A small network was shown many inputs. Here are its activations along a few directions, one row for each input.
In each table, some parts of the input vary, and every possible input appears once, in random order.
Descriptions start from the smaller parts, as in this example, which fits no table here: line(6) and (point or ring(9) or (values(3) and ring(5))).
Shared parts are said once, and a part with two or three values counts as separate values.
In the rows, 128 means zero.

Other details of the inputs vary at random and push rows far along two fixed directions, the same in every table; ignore that.

Rows:
r1: [163 117 104 144 119 163 129 127 116 129 150 103 142]
r2: [132 132 149 155 165  90 131 174 116 125 115 166 135]
r3: [149 126 126 156 129 120 119 117  81 129 148  93 131]
r4: [140  98 142 154 163 130 120 156  91 127 128 139 155]
r5: [145 136 115 125 115 173 143 130 123 116 165  90 133]
r6: [103 134 128  84 132 141 141 127 163 120 125 152 130]
r7: [134 100  98 160 145 122 112 100 121 141 143 106 111]
r8: [121 126 106 136 150 117 118 115 100 120 148 122 126]
r9: [125  93 111 132 171 109 114 135 121 131 108 176 144]
r10: [114 146 143 112  33 189 160 144 166 109 102  77 120]
r11: [120 163 134 134 148  97 124 148 108 121 112 154 143]
r12: [109 129 138 110 152 143 136 155 156 127 119 156 138]
r13: [123 154 141 131 137 131 119 155 143 145  96 169 153]
r14: [ 99 124 142 111 158  71 110 120 116 131  96 175 134]
r15: [108  75 121 157 100 150 128 137 129 109 107  81 109]
r16: [146 117 125 142 115 144 137 123 163 143 141 105 101]
r17: [134 143 123 112 113 112 142 116 133 115 146 124 108]
r18: [138 151 149 126 125 110 134 160 153 139  98 171 136]
r19: [149 113 132 130 136 135 125 134  89 118 142 121 153]
r20: [147 116  93 157 133 116 114 102 103 135 146 106 121]
r21: [149 135 149 127 125  91 130 138  97 122 120 147 138]
r22: [130 113 133 149 148 121 138 141 140 128 146 117 103]
r23: [138 136 134 126 126 158 133 154 151 136 115 150 152]
r24: [158 121 106 138 113 115 130 108 122 130 147 115 113]
r25: [105 148 132 113 122 166 138 125 173 134 137 112 111]
r26: [150 132 129 107  83 133 143  90 128 125 165  89 103]
r27: [113 139 147 110 106 150 135 108 163 143 134 100 107]
r28: [118 157 136  88  96 121 131  94 134 129 132 121 121]
r29: [137 162 117 123 100 173 138 116 131 125 162  81 123]
r30: [114 158 120 109 123 112 131 114 131 121 133 130 120]
r31: [144 143 122 155 110 160 129 125 146 149 140  92 120]
r32: [123 148 128  86  93 144 131  90 131 128 145 111 122]
r33: [127  90 122 113 135 142 126 105 123 125 148 114 126]
r34: [141 117  94 146 138 123 110 108 104 135 141 122 132]
r35: [134  79 130 146 158 145 123 133 112 130 143 115 133]
r36: [139 136 121 103  86 145 144  97 182 135 143 110  96]
r37: [136  99 118 142 148 154 126 139 145 140 127 134 134]
r38: [116 163 142 134 128 137 136 147 145 133 126 125 126]
r39: [116 142 159 128 153 105 114 159 108 134  95 175 159]
r40: [108 118 148 125 157 113 114 137 126 139 106 157 136]
r41: [122 111 119 118 118 149 123  87 129 135 155  92 110]
r42: [134  92 147 152 163  93 122 141 111 134 128 139 120]
r43: [137  98 120 120 146 113 119 118  87 118 139 137 149]
r44: [107 148 143  89 125 101 141 128 167 119 116 163 109]
r45: [106 118 113 130 155 125 120 113 126 127 140 127 115]
r46: [154 170 134 102  77 141 147 125 161 131 126 128 123]
r47: [112 169 167 103 112 123 130 142 146 138 101 151 140]
r48: [141 136 131 131 119 140 120 117  96 128 144 103 139]
r49: [114 137 155  80 114  97 136 116 155 126 110 161 115]
r50: [ 95 151 146 118 153 105 127 148 155 133 100 165 124]
r51: [146 102  99 136 149 119 117 124 105 126 132 146 148]
r52: [137 173 126 115  94 140 131 120 148 138 119 125 132]
r53: [128 120 120 155 139 134 118 123 146 149 128 116 118]
r54: [129 125 126 171 163 137 119 152 104 131 141 118 135]
r55: [133  98 111 168 158 142 112 128 125 147 133 118 124]
r56: [151 139 108 147 119 149 119 121 113 137 138 109 137]
r57: [112  90 110 143 110  87 120 127  75  91  94 127 135]
r58: [120 107 106 156 156 119 120 107 115 127 155  99 105]
r59: [115 159 151 100 127 154 146 165 159 123 114 160 150]
r60: [ 75 119 135  85  81 116 135 122 159 101  70 147 117]
r61: [103 151 149 105  83  99 137 163 111  92  55 166 158]
r62: [129  96  99 153 159 121 105 109 115 140 131 130 124]
r63: [134 101 104 140 166 116 123 132  90 113 149 134 140]
r64: [141 155 139 125 125 106 140 148 122 115 127 144 130]
r65: [148 124 152 144 123 121 136 143 117 133 135 121 125]
Each input here is: ring(5) and (point or (values(3) and line(4))).
Question: Changing only the ring(5) part turns r9 into r37. The same change can be made to r41. Which row results?
Answer: r40
Question: Changing only the ring(5) part turns r49 into r26. The same change can be made to r33. Which row results?
Answer: r43
Question: Start at r6 and move only the ring(5) part, one step at a time. The first step leads to r12. Which rows follow, in order?
Answer: r59, r5, r63
Question: Change only the values(3) part in r7. List by row number the other rows that result.
Answer: r14, r58
Question: Change only the values(3) part in r18. List by row number the other rows that result.
Answer: r2, r65
Question: Change only the ring(5) part in r13. List by row number the other rows that result.
Answer: r34, r55, r56, r62
Question: Start at r1 and move only the line(4) part, one step at a time. The first step leads to r56. Which rows follow, in order?
Answer: r52, r46

Rows:
r66: [154  97 104 201 144 145 119 128  97 135 163  69 114]
r67: [144 104 110 149 133 119 121 101  81 119 166  85 117]
r68: [143 132 137 144 146  95 120 158  92 124 107 164 154]
r69: [123 134 134 115 132  97 128 123 142 132 116 153 117]
r70: [108 136 123  95  96 146 134 101 164 129 125 117 112]
r71: [112 108 129 123 158  85 117 132  96 114 111 160 141]
r72: [129 172 148  96  87 151 145 134 142 122 128 120 135]
r73: [133 156 131  86  87 129 140 102 145 124 132 126 120]
r74: [109 137 129 119 144  88 118 125 133 130 105 161 124]
r75: [119 151 153 129 135 121 134 157 139 129 112 148 134]
r76: [114 113 146 146 161 111 120 166 111 123 100 160 147]
r77: [122 105 110 134 140 106 116 115 103 120 123 132 132]
r78: [122 189 150  85 125 193 147 144 218 161 130 150 139]
r79: [147 116  95 130 142 193 131  79 168 157 208  73  92]
r80: [130 110 131 150 146 126 125 152  94 117 124 128 145]
r81: [131 165 149 111  99 142 145 144 172 136 115 138 124]
r82: [126 122 123 106 116 117 131 114 132 122 121 140 127]
r83: [106 103 133 129 163  89 115 134 110 121 109 160 133]
r84: [129 134 140 119 127 119 130 156 129 121  97 164 151]
r85: [126  86 120 149 164  90 113 129 103 127 117 151 129]
r86: [123 138 129 121 113 141 130 141 131 122 109 134 143]
r87: [142  97 124 164 139 139 124 145 117 130 130 116 130]
r88: [140 121 105 135 112 129 123  93 103 123 155  90 117]
r89: [144  92 105 180 128 167 123 125 111 131 155  68 117]
r90: [128 171 138 102  92 142 136 134 140 125 114 134 140]
r91: [124 140 128 109  98 147 142  97 156 130 157  86  95]
Question: Changing only one part turns r85 into r87. The same change can be made to r88. Which row results?
Answer: r90
Question: Describe the family of inputs behind these rows.
Answer: values(2) and (point or (values(3) and line(4)))
Question: Change only the values(3) part in r81. List by row number the other rows that result.
Answer: r66, r75
Question: Change only the values(3) part in r76. List by row number the other rows that result.
Answer: r87, r89

Rows:
r92: [ 94 168 149  68 115 110 131 135 129 112  90 182 156]
r93: [103 175 168  77 118 102 138 151 136 114  91 183 149]
r94: [122  98 104 138 158 121 116  99 105 126 156 107 115]
r95: [138  92 117 178 152 166 124 158 127 134 134 110 133]
r96: [149 123 118 169 150 109 121 120 118 146 159 108 107]
r97: [155 117 119 165 154 164 126 153 104 134 150 108 155]
r98: [144  81 102 154 120 120 119 113 105 123 125 108 123]
r99: [106 143 150  95  77 151 151 123 172 120 121 105 106]
r100: [158 106 101 143 122 123 119 113  82 121 144 112 138]
r101: [149  97  94 143 143 114 116  94 110 132 153 120 119]
r102: [126 164 138  93 112 193 142 122 199 154 144 124 123]
r103: [ 97 137 133  84  76 157 141 107 167 117 117 106 114]
r104: [159 135 125 171 132 120 123 136  92 129 148 100 126]
r105: [113 158 143  81 101 146 147 105 175 132 146 114 101]
r106: [107 127 158 160 190  25 107 193  98 126  42 234 156]
Question: Changing only one part turns r101 into r100. The same change can be made to r94. Which row results?
Answer: r92
Question: Describe the family of inputs behind these rows.
Answer: values(3) and (point or line(4))
Question: Which other rows agree with r98 in the values(3) part? List them by row number.
Answer: r95, r99, r103, r106
Question: Change only the values(3) part in r99. List by row number the other rows that result.
Answer: r93, r105
